A small network was trained on made-up records. Each row is its average activation on records with the value named, seen along a few directions.
Related values have similar rows: they may be neighbours, one step apart, or belong to one group.

Values of V:
v21: [ 37.7  49.0 -24.4  18.0  68.1  45.9  29.0 -20.7  -3.8 -30.1  -4.9 -61.9
  17.7]
v12: [ 24.0   4.1 -11.5 -35.4 -12.8  51.0 -49.2 -21.7  19.0  86.1 -25.7  19.1
  -4.3]
v7: [-11.2 -21.3  -2.0 -37.9 -17.9   8.7 -40.6  20.7  -2.8  72.8 -31.7  29.3
 -42.5]
v19: [-16.6 -17.5   4.5  56.0  20.9 -17.3  36.4  -4.2   6.2 -44.8  15.5 -32.3
   1.0]
v11: [-26.2  25.8 -19.3  29.1   6.9  -2.5  -4.0 -33.8 -12.0  10.1 -43.4 -40.4
  61.7]
v3: [-18.6 -51.3  11.1 -24.1  -8.5 -26.4 -83.6  21.5 -13.5  39.2 -14.7  48.8
 -74.5]
v2: [-31.2  50.3  41.3 -10.1  16.7 -18.2   4.5 -44.4   3.5   1.4 -33.9 -15.3
  19.0]
v22: [ 18.5  25.0 -65.6  -1.6  -0.6  79.9   9.2   5.2  54.4  18.6  54.3 -32.8
  -4.0]
v9: [  0.4 -40.9   9.4  15.3  22.5 -17.8  42.9   6.3 -26.9 -33.0  64.9 -11.3
  20.9]
v1: [  8.8 -28.2  14.3  10.8   1.6  39.2  18.0  -7.8   8.0 -30.2  67.5  13.0
   0.0]
v17: [  6.2 -70.9  11.9 -33.3 -55.6  -6.9 -36.5  18.3 -46.3  14.3  13.2  48.8
 -64.2]
v4: [ 21.9 -19.0 -25.9  34.5  -7.4  58.0 -10.7   3.0  16.6 -10.7  40.7   6.6
 -14.4]
v8: [ -7.9  49.4  45.6   6.4  -3.3 -40.7  -0.4 -13.8  -2.3 -22.8 -42.6   3.0
  52.4]
v13: [-38.4  31.7  30.3 -25.0  22.0  -9.7  20.7   1.0 -20.1 -55.2 -49.1  35.8
  41.9]
v6: [ 52.0  38.3 -42.4  20.6  43.1  54.8 -23.0 -40.4  21.2  65.3  30.7 -11.3
 -35.5]
v20: [-26.4 -43.0  27.8 -13.6 -70.9 -51.4  43.2  29.4 -20.5 -17.1 -12.1  46.0
 -42.9]
v5: [ 47.0   2.7 -26.2   2.2 -14.8  51.6 -33.3   0.2  24.6  82.9   9.6 -26.2
  25.9]
v10: [ 13.5  65.0 -15.9  25.0  37.4   7.0  15.6  19.2  19.9  24.9 -13.3 -85.7
  48.8]
v15: [ 35.2  27.1  -7.7  20.6  38.5   0.0  49.7 -21.7  19.9 -46.0   4.2 -64.2
   2.0]
v16: [-25.7  21.7  30.2   1.4 -19.4 -75.1  16.8  11.8   1.7 -62.2 -23.0  41.6
  25.8]
v18: [-41.3 -31.4   2.6 -14.8 -15.1 -91.0  29.6  35.8 -27.6 -48.8 -18.6  50.9
  10.8]
v14: [-21.6 -66.5  11.6 -44.2 -51.4 -39.3 -34.4  36.3 -19.2 -14.7  12.7  38.5
 -45.5]
V is arranged as a ring.
A walk along V starts at v16 and steps to its neighbour v18. Put v19, v17, v4, v10 in the order it reaches them.
Answer: v17, v4, v19, v10
Which values are neighbours of v7? Give them in the order they are listed.
Answer: v12, v3
Which values are neighbours of v2? Give them in the order they are listed.
Answer: v11, v8
Fewest steps between v22 and v15?
Answer: 5

Values of U:
u2: [-48.1 -39.8  48.7 -34.2 -55.0 -48.8  22.3  26.0 -30.7 -53.8  -0.5  58.5
  -0.7]
u4: [ 29.4  34.9 -52.4  18.0  34.6  65.8  -3.9   1.6  37.6  64.3  10.3 -74.3
  20.8]
u1: [ -2.0 -53.1 -13.6 -44.1 -56.8 -62.2 -50.9  50.9   1.8  45.9 -15.0  47.1
 -42.2]
u6: [ 22.1  42.9 -14.2  53.0  60.3  44.3  55.1 -31.8  15.3 -47.8  36.4 -62.2
  26.9]
u3: [-27.5  47.3  50.2  14.1  28.8 -54.8  30.7 -35.5 -19.9 -67.7 -57.4  10.7
  44.9]
u5: [ 26.1 -32.2 -18.7  -6.9 -12.0  55.7 -53.3 -11.1  -4.1  59.0  26.1  20.2
 -49.7]
U is arranged as a ring.
Which values are neighbours of u6? Give them in the order they are listed.
Answer: u4, u3

Values of G:
g20: [-25.4  63.2  -5.7  43.9  21.6 -29.0   4.1 -41.5  -1.1  -0.4 -42.0 -44.7
  59.8]
g22: [-45.0  -5.5  20.0 -53.3 -15.7  -9.5 -22.5   8.3 -17.0  41.4 -73.6  56.6
  17.2]
g3: [-38.1  -7.4  57.9 -16.3 -25.8 -90.6  50.6  15.4  -8.2 -63.9 -19.2   4.9
  -6.6]
g17: [ 31.4 -21.9 -57.0  23.1  34.7  61.5  12.9 -16.1  10.3 -13.2  65.8   6.0
 -33.4]
g15: [ 19.6 -74.1  24.1 -17.4 -31.9 -37.0 -34.1  36.3 -16.8  -6.7  48.8  48.9
 -33.3]
g7: [ 39.5  -6.4 -45.0  24.9  25.0  49.1  37.3  -4.1  14.1 -26.7  57.6 -49.7
  -8.8]
g11: [ 21.1  48.0 -18.8  35.2  19.5  30.5 -25.0   7.3  24.7  88.5 -12.3  -8.9
   8.3]
g6: [ 40.4  20.0 -44.1   5.9  63.8  60.8  -9.9  -2.6  36.1  50.1 -17.5 -52.5
  -8.7]
g12: [  5.3 -76.7  -9.4  32.5 -23.4   4.2 -10.1  15.4  -7.9  27.7  52.1  26.5
 -72.9]
g9: [ 35.6 -48.9   0.4  24.5 -30.6  58.0 -18.9   5.7  -9.0  -3.7  83.0   3.2
 -24.4]
g18: [-49.2 -32.2   6.5 -54.2 -44.6 -51.0 -14.3  31.5 -12.2 -42.6  17.6  56.0
 -50.4]
g19: [-22.9 -40.6  20.6 -43.3 -46.4 -76.4  16.8  32.8 -24.8 -54.9 -24.3  42.6
   1.3]
g13: [  4.9  29.8  16.4  45.0  55.1   0.8  41.7 -33.6   3.2 -70.7  17.1 -16.4
  46.2]
g10: [  9.9  54.1  -8.2  24.0  54.3 -12.3  30.6 -30.0  19.1 -38.7 -21.5 -27.4
  56.0]
g8: [-30.6   3.0  20.6  24.5   3.5 -45.4  51.4  20.0 -27.9 -86.9  18.6   9.6
 -14.7]
g21: [-52.2  42.8  51.1 -12.0   6.8   9.7   2.5 -16.9  19.2  18.7 -73.2 -28.5
  60.4]
g5: [-12.9  44.6  37.0 -41.3 -12.5 -22.2 -18.9   1.1 -29.1  43.6 -56.0  13.3
  64.5]
g2: [  9.8  27.3 -34.8  26.7  23.4  56.5  32.4  -4.8  13.4  30.3  48.7 -79.0
  19.1]
g1: [ 26.9  -5.2 -40.5 -19.1 -25.5  35.7 -51.4 -14.9  38.7  86.1  -3.7 -11.8
 -25.3]
g14: [  2.4 -17.0  15.5 -34.1 -38.3 -15.0 -72.3  16.9 -20.6  43.4 -52.0  44.6
 -24.9]
g16: [ 39.3  -6.2 -22.3 -36.5 -13.3  13.5 -67.5   2.2   5.7  67.6 -31.7  30.1
 -29.9]
g4: [ -9.8   9.3  15.7  17.3   0.3   8.1  64.4 -28.2 -10.0 -89.0  17.8 -23.3
   0.5]
G is arranged as a ring.
A walk along G starts at g6 and steps to its neighbour g11. Put g17, g7, g13, g21 in the order it reaches them.
Answer: g21, g13, g17, g7
Which values are neighbours of g15? Give them in the order they are listed.
Answer: g12, g18
Which values are neighbours of g14? Give them in the order they are listed.
Answer: g22, g16
Fewest steps between g1 and g8?
Answer: 10

Values of T:
t4: [  1.8  54.6   4.7  39.9  43.5  46.3  33.0 -46.4   4.6 -17.4   3.2 -37.8
  47.0]
t6: [-16.5 -34.3  14.6 -45.0 -34.1 -37.6 -31.0  33.1 -13.0  16.5 -31.5  34.6
 -26.2]
t5: [ -7.9  33.1  20.5  22.5  23.1 -65.0  27.9 -18.7  -3.2 -57.2 -30.3   3.4
  28.7]
t1: [-37.7 -39.9  39.6 -32.8 -36.1 -47.1  33.8  37.4 -24.0 -68.2   4.0  33.3
  -9.5]
t2: [ 29.4  26.6 -49.7  20.0  21.4  73.4 -16.3  -9.3  31.8  75.0  19.6 -53.0
  14.4]
t3: [ 30.9 -40.0 -29.7  -4.5 -17.8  30.1 -47.5   3.9   3.8  51.2  34.9  19.6
 -54.4]
T is arranged as a ring.
Which values are neighbours of t1? Give them in the order they are listed.
Answer: t6, t5
